Each row below is a small network's average activation on inputs in which a field has the value named, seen along a few directions.
Related values have similar rows: they may be neighbours, one step apart, or belong to one group.
In the rows, zero is written as 500.
Strong random noise was added to every row along 21 fixed directions; ignore it. To show where, here is one row again and again, with new noise each time:
584,427,509,598,653,479,564,611,326,564,582,498,286,385,458,637,519,395,626,514,484,498,480,460,433,426,430,560,406,501,566,588,492,549,676
578,540,596,606,476,377,564,650,345,506,540,594,545,466,551,697,324,542,409,638,520,623,447,635,606,558,504,308,311,558,511,521,480,503,609
472,437,590,570,453,560,381,450,601,321,352,443,420,347,466,448,573,526,594,467,496,334,485,504,641,467,635,368,505,520,401,426,500,493,420
553,551,398,601,489,428,379,698,277,562,705,504,383,551,610,538,620,450,632,540,478,361,421,623,430,503,416,367,489,351,526,536,468,455,525
648,442,341,519,907,480,580,356,521,541,390,500,579,516,459,588,399,587,568,654,587,515,554,444,349,445,571,377,407,516,590,582,653,465,593
435,483,562,421,483,449,526,400,628,561,594,295,505,585,383,398,463,594,494,451,540,461,528,461,529,479,383,536,477,543,499,627,518,607,403
307,532,555,703,482,447,546,393,409,447,376,548,721,433,627,311,575,404,593,563,470,521,513,482,409,502,498,582,406,393,741,603,582,494,503
427,416,593,685,459,302,337,205,440,299,518,501,603,322,438,425,417,474,578,376,535,718,534,329,652,361,557,541,408,415,637,318,512,456,542
328,397,493,446,474,512,418,475,387,409,432,728,650,328,698,548,471,365,350,571,599,569,476,516,493,527,698,728,394,669,463,417,494,577,533
658,489,403,580,441,796,446,674,240,779,536,572,464,394,240,621,617,528,372,415,551,576,684,558,315,658,701,581,465,405,594,811,537,328,599
487,465,543,459,461,444,277,550,387,485,491,480,529,273,554,565,578,530,279,384,577,504,561,480,691,477,566,428,426,406,349,443,642,513,541
450,477,394,554,586,288,427,407,566,587,579,415,487,563,681,430,518,500,419,690,501,335,418,614,398,533,595,425,448,434,293,580,640,584,365
588,610,505,541,420,359,522,557,408,512,568,316,621,460,382,483,539,485,529,429,443,524,478,491,590,500,359,518,635,306,584,339,346,431,475
483,508,385,512,469,545,451,604,306,446,718,415,623,197,409,623,355,489,449,414,357,618,495,321,522,459,269,695,479,481,714,266,521,430,680
386,535,558,499,526,441,662,610,209,520,381,281,528,451,298,400,579,650,492,470,614,533,539,427,584,534,393,400,447,500,542,562,545,690,462
506,572,414,524,461,560,485,528,735,427,597,505,401,625,535,456,456,618,557,565,575,424,460,590,526,570,611,285,384,616,381,532,426,425,477
370,344,363,453,322,413,371,414,491,476,695,539,327,374,461,522,493,327,653,470,549,519,501,414,410,559,437,534,541,591,416,479,378,515,406
472,589,551,523,571,342,665,407,650,418,482,452,620,464,540,515,427,514,531,578,370,326,375,417,449,494,370,560,561,542,501,405,494,575,421
571,465,492,663,630,381,676,459,519,487,421,383,526,412,435,521,372,433,528,633,395,648,447,432,545,367,598,607,472,536,495,269,498,557,717
670,564,437,497,653,366,489,561,522,384,549,526,629,471,530,548,548,464,541,431,599,468,411,429,549,455,644,608,540,450,443,263,388,464,631
559,356,513,552,489,581,506,458,454,486,505,626,535,391,390,531,431,504,481,490,558,489,428,454,288,609,500,652,547,439,584,573,412,460,546
670,372,505,350,643,436,591,482,372,410,475,467,390,423,418,599,443,426,456,463,641,787,497,473,534,652,395,550,540,398,506,522,374,452,400
590,586,491,431,413,448,510,561,435,461,653,447,490,617,357,628,447,500,710,421,412,600,557,443,633,464,415,377,561,646,569,407,485,478,442


Values of K:
k7: 532,449,668,576,606,458,550,369,516,521,317,795,436,751,576,529,512,525,694,532,496,399,455,486,411,294,531,318,563,572,512,540,581,614,608
k5: 429,356,488,358,254,597,442,482,624,624,473,539,494,661,488,342,452,588,294,431,584,730,577,449,461,586,448,412,596,432,313,558,668,532,569
k2: 634,533,507,431,543,512,521,673,434,533,530,581,613,710,546,502,537,500,499,502,555,468,444,626,454,583,587,556,554,462,500,589,467,528,490
k6: 548,518,315,493,584,528,514,685,443,469,528,484,346,463,626,538,496,494,521,578,461,503,449,491,456,583,402,319,486,427,401,440,574,431,547
k9: 669,456,568,437,480,476,472,510,546,485,423,450,473,674,414,474,585,442,640,406,486,601,550,534,593,474,572,397,662,421,485,479,545,459,455
k11: 611,483,328,584,616,629,726,508,547,392,476,535,243,473,461,502,439,461,601,648,367,525,378,517,233,764,535,539,606,461,495,523,434,351,320
k3: 488,518,535,455,606,465,600,442,579,626,370,408,520,507,389,597,347,650,405,606,570,513,654,544,584,540,611,278,318,687,452,724,649,570,405
k10: 518,585,633,603,398,539,441,590,516,573,562,408,630,652,413,439,510,574,516,424,428,404,521,586,634,379,632,558,474,551,541,526,533,543,549
k12: 375,469,604,377,539,464,555,516,418,367,469,666,451,572,611,501,402,634,304,478,599,587,415,440,511,568,417,482,402,592,457,519,607,660,457
k4: 593,527,572,648,506,619,637,586,735,489,394,434,523,647,497,306,428,586,533,516,444,580,448,531,518,489,497,408,487,364,531,508,538,438,723
k8: 473,609,389,454,497,400,492,564,474,596,452,477,553,482,508,463,700,389,467,432,658,556,666,485,556,581,731,517,431,510,359,611,511,491,448
k1: 426,583,626,646,340,642,530,496,536,404,492,516,416,600,367,432,450,690,628,432,399,475,483,441,590,363,454,351,472,620,596,409,501,521,611
Each value of K is a pair of two hidden parts, and every pair occurs once (3 first parts, 4 second parts).
k7 and k4 share the first part; k7 and k11 share the second. Which value has the first part of k11 and the second part of k4? -> k3
k8 and k1 share the first part; k8 and k12 share the second. Which value has the first part of k12 and the second part of k1? -> k9

Values of U:
u9: 395,699,627,564,512,321,531,271,464,287,446,524,643,429,601,459,480,650,330,415,344,465,382,310,602,363,356,622,601,402,516,132,529,535,395
u2: 536,593,430,462,511,614,570,660,461,512,402,268,540,535,465,334,770,514,527,465,276,276,490,460,387,590,506,587,750,336,456,508,776,537,332
u4: 510,804,658,676,638,212,728,406,410,285,369,645,293,388,647,537,695,469,348,362,411,519,382,316,602,492,546,613,499,340,329,317,445,512,395
u3: 467,650,341,434,382,368,337,503,433,652,654,632,632,451,606,682,598,375,429,508,499,401,589,527,452,537,606,506,523,580,401,483,480,435,409
u6: 514,487,567,624,741,617,540,459,293,566,355,507,434,537,483,423,640,641,422,464,510,520,541,429,416,361,599,552,435,367,582,589,754,558,619
u5: 337,630,585,710,565,354,725,438,305,555,568,705,419,461,513,477,608,374,592,364,530,635,473,292,400,313,345,768,378,483,728,475,345,571,814
u10: 470,505,368,533,386,406,464,681,464,555,675,545,452,511,651,485,636,229,734,498,379,496,487,456,445,439,461,494,555,505,454,441,595,540,689
u1: 542,592,364,428,481,450,537,697,343,525,681,520,332,770,555,517,571,496,574,551,558,576,436,618,517,566,508,397,498,569,379,482,398,553,461
u7: 396,467,445,458,595,625,432,323,562,311,452,504,370,403,505,446,568,416,680,439,495,489,572,417,572,389,549,605,472,635,567,420,411,453,387
u11: 548,491,557,397,582,468,494,483,529,471,469,571,596,362,556,571,484,426,494,348,558,624,594,391,551,526,318,518,464,374,652,576,540,389,566
u8: 522,593,455,406,543,331,508,542,425,413,540,641,739,567,503,602,414,523,568,410,583,585,481,340,582,402,468,480,523,608,597,225,464,545,686
u12: 592,386,344,279,868,487,587,347,630,521,470,590,454,523,489,571,405,579,400,534,845,533,523,444,299,665,499,517,416,527,418,730,403,471,381
U is arranged as 3 separate groups.
Which other values are in the same group as u3? Give them in the order they are listed. -> u9, u2, u6
Which other values are in the same group as u8? Give them in the order they are listed. -> u4, u11, u12

Values of W:
w6: 421,410,566,785,476,496,460,545,470,509,673,599,421,479,558,471,202,782,319,656,560,332,201,566,358,426,425,488,290,469,472,426,360,595,798
w3: 188,402,521,465,283,438,704,361,630,628,378,443,538,470,660,458,279,277,357,774,187,718,499,458,495,397,348,716,562,748,380,309,603,718,539
w1: 209,279,567,545,112,434,699,525,687,382,319,762,704,436,446,196,437,496,586,388,682,685,441,115,267,713,339,375,542,506,454,549,712,676,858
w2: 633,709,429,685,282,341,616,434,532,610,712,692,508,678,434,536,310,641,156,515,470,762,360,582,366,670,510,541,566,260,465,338,192,267,555
w4: 411,583,97,332,263,970,649,625,545,727,400,567,308,752,252,365,587,667,418,534,573,704,651,507,339,585,551,323,696,654,336,376,298,398,646
w8: 458,635,263,206,836,690,586,482,205,626,382,255,418,179,266,715,660,556,326,464,611,433,750,429,567,442,417,698,493,654,573,474,318,499,302
w7: 531,468,756,444,708,379,642,691,270,270,342,628,621,391,501,618,490,610,565,489,898,391,349,531,624,549,398,343,318,589,603,573,259,685,590
w9: 454,469,259,452,604,332,562,394,438,592,254,310,724,391,501,522,410,503,359,801,566,729,666,548,548,585,645,196,442,534,393,435,726,514,420
w5: 232,352,121,495,311,322,142,472,575,591,883,288,556,249,448,456,249,555,413,618,686,424,542,557,551,563,655,375,256,676,297,391,422,516,454
w10: 327,572,750,407,457,661,585,254,592,553,102,603,482,326,362,440,787,493,329,255,629,472,729,396,579,447,589,671,536,522,538,656,402,496,398
W is arranged as a line.
Which values are neighbours of w5? Give them in the order they are listed. -> w2
Which values are neighbours of w7? Give them in the order they are listed. -> w8, w9
Which values are neighbours of w3? Give them in the order they are listed. -> w6, w4

Values of D:
d5: 585,440,606,325,470,662,498,741,483,426,409,508,356,276,470,610,679,435,493,335,520,307,495,437,534,641,366,515,615,463,357,615,491,526,435
d4: 682,717,589,493,491,445,555,648,477,814,492,248,560,774,378,436,662,660,291,438,428,381,547,664,586,476,570,483,632,277,385,600,546,531,436
d9: 548,491,287,323,587,517,474,443,634,432,521,501,598,334,445,647,384,568,495,520,625,519,582,392,458,630,353,266,480,560,516,495,513,365,468
d8: 555,455,602,612,352,371,321,250,515,532,484,533,619,381,175,681,339,603,496,394,481,575,686,398,657,437,804,339,455,668,469,479,629,467,415
d1: 440,362,632,270,590,675,292,297,608,597,451,457,296,307,472,687,456,523,271,453,635,454,679,636,701,338,452,554,345,653,501,655,361,494,412
d3: 548,622,540,548,624,605,797,417,768,522,255,642,557,354,600,549,505,398,387,571,391,502,531,458,340,643,415,595,504,405,561,667,462,333,513
d7: 367,489,515,333,337,649,630,588,600,195,396,320,569,620,535,208,559,413,661,469,420,624,443,476,635,684,517,631,657,621,460,383,513,561,210
d2: 491,392,375,281,646,517,424,412,608,450,426,683,515,495,756,618,311,626,143,674,548,468,370,555,423,542,518,466,529,560,259,302,591,526,478
d6: 345,634,455,567,499,553,664,355,664,540,491,265,556,506,488,360,417,514,485,606,284,595,561,479,545,374,338,585,465,535,677,401,508,468,512
D is arranged as 3 separate groups.
Which other values are in the same group as d3? Give them in the order they are listed. -> d5, d7
Which other values are in the same group as d9? Give them in the order they are listed. -> d1, d6
